These are the activations of a small neural network, seen along a few directions. Each row is one input.
Each table varies a few parts of the input and shows all the possible inputs, shuffled.
Descriptions start from the smaller parts, as in this example, which fits no table here: one of 2 separate values, together with either a single point or one of 9 places around a ring or (one of 4 places along a line, together with one of 8 places around a ring).
Shared parts are said once, and a part with two or three values counts as separate values.
In the rows, 128 means zero.

Other details of the inputs shift rows strongly along two fixed directions, in all tables alike. That doesn't count.

Rows:
row 1: [116 115 154  31 190 179  84 182 129 170 135 195 116]
row 2: [130 133  69 134  77 133 144 142 122 100  21  38 168]
row 3: [130 108 136  73 160 153 124 147 133 164 108 172 121]
row 4: [124 136 131 247 134  47 157  56 103  59 252  91 101]
row 5: [152 141 101 108  66 156 152 161 145 134  23  93 167]
row 6: [114 107 190  63 207 125  92 140 141 165 212 214  87]
row 7: [123 134 122 231 136  55 155  61 106  70 243  97  92]
row 8: [106 115 189  58 203 137  80 143 137 164 216 213  98]
row 9: [156 132  85 149  51 161 155 141 130 117  27  81 175]
row 10: [113 127 157  23 182 173  86 183 144 178 131 192 123]
row 11: [112 122 110 227  93  70 152  73 114  69 166  58 122]
row 12: [148 132 100 109  74 166 159 155 129 131  18  95 168]
row 13: [116 114 172 187 138  89 145  85 117 112 218 162 100]
row 14: [157 131  91 115  76 151 156 149 148 149  19  99 160]
row 15: [130 144 104  80 162 132 112 154 108 120 109 116 129]
row 16: [120 142 136 244 134  47 151  66  96  58 246  92 107]
row 17: [161 147  81 153  61 151 149 122 142 141  19  74 165]
row 18: [128 117 148  57 163 155 100 148 144 172 132 177 125]
row 19: [133 105 137  71 162 162 102 150 133 159 123 174 125]
row 20: [115 125 163  22 186 164  93 190 143 173 129 192 113]
row 21: [120 100 160 106 186 130  99 125 127 156 196 197  96]
row 22: [110 124 103 232  87  70 156  68 113  72 166  59 113]
row 23: [128 147 141 206  98 105 133  87 130 100 168 115 127]
row 24: [159 145  88 123  76 165 136 135 145 143  20  88 167]
row 25: [100 114 189  49 212 146  96 162 123 162 192 213  91]
row 26: [ 85 133 148 227 131  47 128  76  97  64 235 101  92]
row 27: [142 157  99 112  87 171 128 154 143 137  34 103 164]
row 28: [158 137  81 148  51 146 161 128 142 144  24  83 172]
Description of these inputs: one of 4 places along a line, together with either one of 2 separate values or one of 5 places around a ring.
Question: The inputs of row 11 and row 22 match in every part but the place on the line of 4. If row 19 is changed in the same way as row 11 into row 22, which row does it become?
Answer: row 21
Question: Change only the place on the line of 4 in row 27. List by row number the other rows that result.
Answer: row 17, row 23, row 24
Question: Change only the place on the ring of 5 in row 23. List by row number the other rows that result.
Answer: row 5, row 8, row 9, row 12

Rows:
row 29: [112 117 130 199 124  90 134  83 104  97 183 116 109]
row 30: [132 144 144 217  91  84 145  73 136 112 172 115 123]
row 31: [144 131 123 101 166 130 132 132 126 124 160 144 122]
row 32: [128 121 128  81 161 133 135 154 118 136 109 134 119]
row 33: [123 137 132 195 130  78 132  79 126 111 195 113 107]
row 34: [161 145  77 121  94 146 170 148 124 115  35  79 157]
row 35: [153 138  92  90 128 147 117 140 141 151  80 101 149]
row 36: [134 118 148 108 162 150  98 125 133 151 160 173 122]
row 37: [131 132  86 102 109 136 130 141 141 141  52  89 142]
row 38: [130 132 167 180 137  87 146 105 116 111 217 164  98]
row 39: [135 130 154  94 162 135 101 124 145 158 158 164 121]
row 40: [121 103 107  96 122 145 118 146 118 123  79 108 139]
row 41: [133 124  91 169  66 110 180 125 114  89  69  66 158]
row 42: [114 115 151 153 132 127 122 117 124 135 157 156 117]
row 43: [111  97 153  67 158 162 101 157 133 155 127 168 118]
row 44: [160 135 117  95 118 153 134 154 138 144  91 144 148]
row 45: [128 175  93 166  72 132 138 150 119  82  60  51 172]
row 46: [114 126 154 101 156 128 106 124 147 156 150 163 108]
row 47: [107 168 149  84 130 156  95 171 127 127 119 141 137]
row 48: [106 108 130  72 163 127  96 143 141 139 132 133 109]
row 49: [127 125 149 114 129 127 143 148 124 141 123 152 120]
row 50: [145 132  99 177 105 128 140  96 118 106 125  97 137]
row 51: [124 123 123 161  69 120 173 133 123 112 101 104 153]
row 52: [129 116 139  74 164 169  98 151 137 169 116 180 127]
row 53: [103 117 165 183 113  95 132  95 140 114 193 127 104]
row 54: [125 119 125 128 165 132 112 113 115 130 166 146 112]
Question: The inputs of row 49 and row 32 match in every part but one. If row 47 is changed in the same way as row 49 into row 32, which row does it become?
Answer: row 45
Question: What is each input in this table made of?
Answer: one of 2 separate values, together with either a single point or (one of 3 separate values, together with one of 4 places along a line)
Question: Change only the place on the line of 4 in row 33. List by row number the other rows that result.
Answer: row 35, row 37, row 48
Question: Change only the choice among 2 separate values in row 53. List by row number the other rows that result.
Answer: row 48
